These are the activations of a small neural network, seen along a few directions. Each row is one input.
Each table varies a few parts of the input and shows all the possible inputs, shuffled.
Descriptions start from the smaller parts, as in this example, which fits no table here: line(6) and (point or ring(11) or (values(3) and ring(8))).
Shared parts are said once, and a part with two or three values counts as separate values.
In the rows, 128 means zero.

Rows:
R1: [ 86 181  80 139  69 158  86 158 185 111 200 146 161 169  82 109 201 149]
R2: [195 147  80 109 164 158 104 148 155 176  94 106  92 213 103 184 135 126]
R3: [126 151  65 127 105 164 130 138 154 144 116 107  92 203  40 162 128 135]
R4: [179 162 130 180 171 183 108 121 126 161 123 118  80 172  56 193 138 105]
R5: [167 166 176 180 187 140  89  88  71 210 110 112 123 149  89 192 167 101]
R6: [153 189 159 175 118  67  98  81 148 172 133 154 210 135 121 124 245 133]
R7: [ 89  96 107 107 103 126  94 138 172  53 198 125  68  83 152  52 108 145]
R8: [148 105 202 135 110  30 113  78 137  99 143 136 173  37 186  72 167  79]
R9: [104 182  75 137  91 163  97 144 183 134 189 145 105 170  86 118 191 156]
R10: [165 175 160 165 184 154  98 106 104 186 130 109 108 160  79 205 151 110]
R11: [182  64  99  89 174 116  97 160 126  95  98 114  48 120 155 130  42  93]
R12: [ 82  85 105 103  98 130 109 120 151  46 164 118  90  88 131  81  65 141]
R13: [161 193 147 129 133 140 127 127 107 170 138 139 185 161 124 147 199 147]
R14: [104 146  57 117 109 148 167 127 162 160 100 120 105 204  31 158 115 141]
R15: [154 109 166 124 125 113 141 162 119 108 130 118 136  85 224  89  86 135]
R16: [103  61  94  98 115 125 120 145 125  67 122 115  53 118 102 112  37 119]
R17: [137 106 142 117 125 147 150 191 124 125 100 108 155  80 238  73  88 144]
R18: [149 185 110 135 129 177 148 194 130 190 104 131 196 166 169 136 175 174]
R19: [177 154  84 127 161 149 104 134 133 171 113  78  90 194  80 206 138 129]
R20: [ 74  57  91  90 111 106 163 137 134  83 107 131  64 124  97 115  22 111]
R21: [173  59 121 108 174 130  93 144 116  98 110 107  48 104 130 132  45 114]
R22: [163  80 189 133 195 117 109 115  82 102 131 118  71  56 129 151  75  94]
R23: [ 98 180 101 127 118 131 167 158 128 183  81 135 208 182 146 138 179 171]
R24: [ 46  81 166 110 113  71 222  68  79 132  93 169 190  64 171 120  90  82]
R25: [ 57  93 166 130 113  95 205 100  96 108 105 164 172  95 201  75 120 117]
R26: [137  85 197 119 109  81 124  94 131  99 146 134 150  52 191  90 155 107]
R27: [172  64 152 154 182 142 107 131  89  75 122 124  46  71 108 143  55 103]
R28: [176  74 224 131 189 112 113  98  56 126 115 143  82  52 138 154  74  78]
R29: [ 98 174  72 132  92 162 111 127 171 129 158 133 128 180  64 139 157 156]
R30: [ 84 177 120 158 121 129 195 103 104 182 104 173 211 174 129 120 203 174]
R31: [ 77  93 119 107  72 124  89 149 176  31 215 116 125  82 150  48 109 138]
R32: [142 167 159 155 115 112 106  98 138 172 137 147 186 155 129 143 235 152]
R33: [164 197 132 148 128 145 135 167 125 176 126 135 177 174 157 153 168 171]
R34: [ 75 166 121 136 130 106 210  67  96 203  98 163 233 154  97 156 182 143]
R35: [128 170  70 131  88 173 111 137 165 131 140 114 111 179  58 164 146 139]
R36: [111  80  98 103  98 135 104 134 143  50 148 109  75  91 121 108  59 127]
R37: [151 108 185  93 134 104 138 122  99  98 141 128 148  72 187  87 122 103]
R38: [ 79 102 143 107 112  99 182 159 126 109  83 123 168  97 211  86  91 123]
The inputs of R38 and R23 match in every part but one. If R24 is changed in the same way as R38 into R23, which row does it become?
> R34
What is each input in this table made of?
> values(2) and (line(5) or line(6) or line(8))
Start at R14 and move only the line(6) part, one step at a time. The first step leads to R3. Which rows follow, in order?
> R35, R29, R9, R1
Change only the line(6) part in R20. List by row number the other rows that result.
> R7, R12, R16, R31, R36

Rows:
R39: [143 100 174 121 120 132  81 118 126  70 180 109  85  65 133 110 109 112]
R40: [153 171 103 152 164 198 126 161 114 183 123 119 115 178 125 154 139 162]
R41: [221  99 187 125 184  71  96 113  98 143  85  93 103  94 168 162 111  71]
R42: [112  66 133 127 135  82 118  80 110  96 137 136  62  98  98 107  89 101]
R43: [117 130 145 152 143 126 137  80  94 146 112 129 136 124  62 182 119 112]
R44: [107 162 166 159 152 149 156 137  91 175 127 145 186 141 185 124 170 164]
R45: [108 172 129 152  83 106 141 125 166 150 130 142 190 143 166  96 193 156]
R46: [150 173  78 150  96 151 108 157 183 143 125 121 119 197 102 132 171 158]
R47: [112 166 165 143 117 153 144 149 105 152 144 154 194 133 169 111 158 146]
R48: [109 165  93 109  72  81 131  95 171 154 148 139 207 149 147  98 208 146]
R49: [123 101  92  99 131 150 113 164 148  80 144 117  76 126 130 126  64 139]
R50: [136 113 110  99 112 168  92 178 144  69 157  93  80 115 145 118  81 144]
R51: [147 158 106 128 105  91  82  74 168 132 170 134 153 164  73 135 215 119]
R52: [146 167 164 174 179 164 107 102  93 172 144 136 125 131 119 166 172 135]
R53: [112  70 152 127 136 110  93  96 127  94 142 134  78  83 108 112  97  97]
R54: [149 173 165 157 145 164  95 117 106 145 162 148 131 129 101 152 158 119]
R55: [105  79  85 103 130 146 108 157 146  95 123 118  72 136 123 125  67 128]
R56: [133 100 172 131 132 123  89 118 136  77 171 113  86  64 122 102  96 109]
R57: [153 164 148 153 141 120  89 125 134 140 156 131 140 120  95 152 190 124]
R58: [145 165 137 169 116 116  92 100 163 136 154 136 134 151  94 138 198 131]
R59: [ 55 147 125 116 100 110 212  95 120 142  91 149 178 136 115 133 125 111]
R60: [ 81 137 140 128 118 112 190 108  91 144  85 140 195 123 129 139 119 138]
R61: [126 113 108 108 125 158 102 179 154  77 149  97  81 116 134 109  67 140]
R62: [156 173  89 131 124 155 103 180 154 148 126 115 126 166 102 142 163 150]
R63: [ 99  88 140 111 115 109 157 134 125  82 136 146 143  70 185  79  99 126]
R64: [114  99 154 115  96 127 142 149 123  73 153 119 146  62 201  71 113 127]
R65: [ 91 136  68 121 111 158 178 130 142 153  98 120 104 188  58 176  98 116]
R66: [116 162 142 138 108 110 140 152 134 154 134 141 196 118 165 110 187 149]
R67: [ 89 134 134 141 124 122 159  72 122 146 118 141 118 143  46 175 124  85]
R68: [149 139 159 140 171 136 128  91  99 163 114 143 124 139  90 170 158 121]
R69: [ 81  73 135 113 117 103 150 126 122  93 115 148 142  80 176  74 100 116]
R70: [152 144  96 119 158 167 145 146 121 175  93 124 110 185  98 164 126 150]
R71: [106  75  69 101 130 117 136 140 130  99 123 120  56 149 113 122  57 133]
R72: [ 84  69 118 111 119  77 175 109 106  95 108 153 127  92 163  69  91 121]
R73: [199  86 170 108 154  69 151 134 103 153  62 122 162  88 232 121 110  99]
R74: [131  90 158 122 138 115  99 103 130  80 165 133  82  74 117 115  94 108]
R75: [222 101 125 103 177 107 113 171 125 155  64  79 100 144 176 160  79 100]
R76: [149 164  47 111  89 126 100 136 187 139 144 117 139 210  82 132 187 147]
R77: [115 139 159 122 144 116 180 121  95 164  94 156 184 142 154 130 154 154]
R78: [102 100 155 123 108 118 148 150 132  80 143 125 147  62 191  62 101 124]
R79: [120 135  79 127 131 161 158 136 115 157  92 108 123 171  71 175  89 141]
R80: [155 178 103 138 130 201 111 170 127 153 137 132 121 173 110 145 130 147]
The inputs of R54 and R47 match in every part but one. If R58 is changed in the same way as R54 into R47, which row does it become?
> R45
The inputs of R79 and R60 match in every part but one. If R71 is changed in the same way as R79 into R60, which row does it become?
> R72
What is each input in this table made of?
> values(3) and (point or line(5) or line(8))
Change only the line(5) part in R71. List by row number the other rows that result.
> R49, R50, R55, R61

Rows:
R81: [ 73 158  97 120  73 107 167 122 154 137 133 149 206 150 144  94 181 159]
R82: [117 127  98 128 136 164 113 134 135 120 139 121  78 153  70 155 101 129]
R83: [ 86 132  47 111  78 149 137 154 180 103 139 126 105 174  91 109 113 149]
R84: [122  36 147  89 127 104 116 141 124  37 137 104  64  41 166  88  22  93]
R85: [161 155 171 151 169 125 156 126  87 193  78 131 172 136 151 167 151 123]
R86: [111 171 131 135  92 127 129 136 149 133 157 149 194 131 155  93 196 154]
R87: [179 121 112 121 178 159 111 139 107 155 102 107  73 164  97 183  91 119]
R88: [120 143  79 127  99 165  93 161 173  99 168 113  93 155 105 114 127 154]
R89: [186 122 125 137 171 135  78 119 124 139 125 107  64 147  72 179 118 110]
R90: [109 157 150 145 124 126 156 103 108 156 125 148 177 130 125 134 165 134]
R91: [103  56 195 117 134  68 155 109  93  84 123 147 146  29 226  58  92 108]
R92: [168 157 183 155 157 107 125  92 104 179 111 135 163 126 134 162 178 105]
The inputs of R92 and R89 match in every part but one. If R85 is changed in the same way as R92 into R89, which row does it become?
> R87
What is each input in this table made of?
> values(2) and (point or line(5))

Rows:
R93: [107 180  77 151  73 128 157 128 154 148 134 137 181 179 119  97 194 186]
R94: [118  59 183 119 145  79 140  98  98  94 124 144 115  52 194  82  89  96]
R95: [ 92  90 180 118 122  93 179 116  95 107 106 134 169  58 195  96  91 110]
R96: [110 199 122 158  91 139 128 116 159 159 151 145 182 165  99 133 212 143]
R97: [106 108  80 120 114 163 107 164 158  86 153 113  65 140 112 109  82 146]
R98: [156 186 149 151 170 148 132 121 103 210 102 146 171 175 103 189 190 129]
R99: [142  93 108  96 122 138  98 136 145  81 151  99  71 115 125 124  71 111]
R100: [141 184 148 144 141 129 135 113 106 187 127 147 203 155 134 149 208 152]
R101: [140  70 154 116 137  87 110 132 128  82 124 110  97  66 164 103  83 105]
R102: [170 147  79 135 170 177  97 131 129 166 107 102  51 205  21 219 105 119]
R103: [126  92 126 102 123 127 126 152 134  88 129 129 102  99 143 105  83 110]
What is each input in this table made of?
> point or line(4) or line(6)
List by row number the other inputs of the same sort as R94.
> R95, R97, R99, R101, R103
